A small network was trained on invented records. Each row is its activation on one of them, seen along a few directions.
Here are examples, each followed by its value of one field, M.
The largest differences between rows may come from other fields.
In the rows, zero is written as 500.
Strong random noise was added to every row along 3 fixed directions; ignore it. To show where, here is one row again and again, with new noise each time:
[683 446 352 407 483 569 716 458 375 579 578 372 326 492 511 546 474 613]
[449 399 378 388 530 416 568 396 372 320 552 735 355 519 585 672 571 614]
[427 476 399 418 483 458 510 486 430 374 512 766 426 501 559 640 621 548]
[732 590 386 459 388 677 639 646 473 764 507 299 466 463 445 458 530 474]
[468 455 430 389 495 376 377 541 423 399 462 745 564 555 573 686 632 421]

[594 638 569 599 525 664 581 464 585 570 525 427 409 475 357 300 402 611]  m3
[654 398 688 660 712 552 496 191 593 306 514 372 467 532 310 397 399 601]  m8
[533 563 624 571 546 468 324 561 544 477 493 492 722 487 484 440 573 411]  m7
[481 480 446 564 527 540 615 451 428 462 495 395 332 502 532 459 456 639]  m9
[782 375 563 561 592 523 544 314 365 495 584 114 359 591 399 524 302 669]  m5
[495 540 474 525 478 417 416 565 542 514 472 634 529 514 456 624 527 469]  m10
[407 642 430 521 452 537 591 547 555 471 537 622 414 361 563 419 541 585]  m7
[471 498 655 680 567 648 554 360 645 453 477 520 411 451 400 356 499 661]  m8
[575 633 518 493 376 532 447 723 568 802 450 291 702 505 474 445 466 271]  m4
[603 454 426 465 577 449 585 447 433 517 551 409 460 549 421 559 411 561]  m10
[381 630 563 582 469 639 460 556 620 602 464 634 462 438 434 391 514 571]  m3
[518 518 503 426 416 497 521 511 485 550 532 466 534 482 538 552 457 547]  m4
[488 565 490 479 445 432 453 573 446 514 548 546 518 483 517 538 541 419]  m1
[491 190 621 471 867 246 423 157 337 226 506 498 468 611 496 571 370 603]  m8
[410 844 438 652 351 827 602 725 652 621 524 675 419 348 422 292 682 584]  m6
[637 391 457 523 506 451 445 381 506 458 539 344 507 598 433 479 411 477]  m5
[502 404 410 358 527 493 586 439 426 546 553 373 420 446 594 559 478 607]  m7
[538 437 539 498 522 410 297 568 409 525 381 434 702 570 501 537 550 374]  m9
[506 560 492 537 506 598 509 600 545 626 448 446 575 465 441 468 573 550]  m12
[582 480 605 535 523 505 528 447 521 576 561 251 554 550 389 449 431 441]  m4
[344 379 432 500 541 441 549 251 461 214 574 632 309 517 541 449 467 661]  m2
[491 418 354 262 427 353 424 570 405 569 533 488 543 539 635 618 532 411]  m1
[582 377 430 477 525 364 408 474 415 496 506 418 657 643 524 466 431 379]  m5
[705 466 539 403 555 444 339 607 467 748 434 293 616 594 555 495 461 233]  m11
[401 571 481 466 359 624 440 805 581 512 520 630 512 439 548 533 534 404]  m1
[468 649 559 566 439 576 389 572 628 528 400 657 688 563 434 420 529 328]  m3
[466 427 534 558 415 578 464 627 542 433 473 611 495 402 436 381 464 474]  m2
[777 312 400 397 666 400 724 339 343 554 543 135 353 545 458 569 329 639]  m12
[581 343 497 435 619 419 367 447 421 444 520 413 542 666 577 710 535 427]  m6
[637 517 575 485 594 496 348 481 530 534 505 481 554 527 481 416 482 406]  m11
[646 586 401 431 437 489 450 700 559 702 356 395 661 491 466 559 537 346]  m12
[844 273 523 375 786 415 558 236 294 518 632 103 420 629 496 434 270 538]  m11
[614 513 409 593 435 578 694 554 472 699 568 428 514 459 446 451 429 548]  m10
[433 604 476 429 232 535 288 756 645 669 320 536 646 506 506 437 640 293]  m2
[370 588 497 659 431 555 308 604 705 442 417 615 584 502 508 417 618 407]  m9
[622 314 430 405 702 368 568 357 308 446 612 342 363 596 521 567 434 577]  m6

Here are new rows. What is M for each?
[482 465 642 482 544 342 131 542 495 470 347 723 874 616 472 631 538 230]  m3
[790 507 529 632 457 630 638 474 424 683 568 125 379 506 376 372 345 628]  m5
[763 397 395 420 431 519 691 420 471 692 676 129 280 444 484 472 377 597]  m1
[414 382 621 492 704 359 386 331 432 355 499 596 502 606 444 517 440 536]  m3
[466 474 635 410 527 288 220 534 462 421 440 581 809 602 484 627 530 302]  m4
[587 568 589 578 507 729 590 457 536 646 513 296 409 540 447 434 396 645]  m3
[305 545 480 517 412 439 542 530 524 426 531 765 500 456 609 570 499 496]  m4
[498 525 527 517 551 568 387 558 488 522 516 521 534 519 465 549 613 492]  m6
[636 624 507 642 412 666 521 655 515 682 387 270 571 493 439 432 492 387]  m9
[709 326 678 530 672 329 384 297 457 453 514 358 466 613 424 572 328 528]  m3
[713 562 562 473 509 540 386 642 502 763 444 360 630 501 473 395 485 283]  m11
[520 514 548 515 576 395 421 487 511 412 507 463 601 536 550 507 508 411]  m7
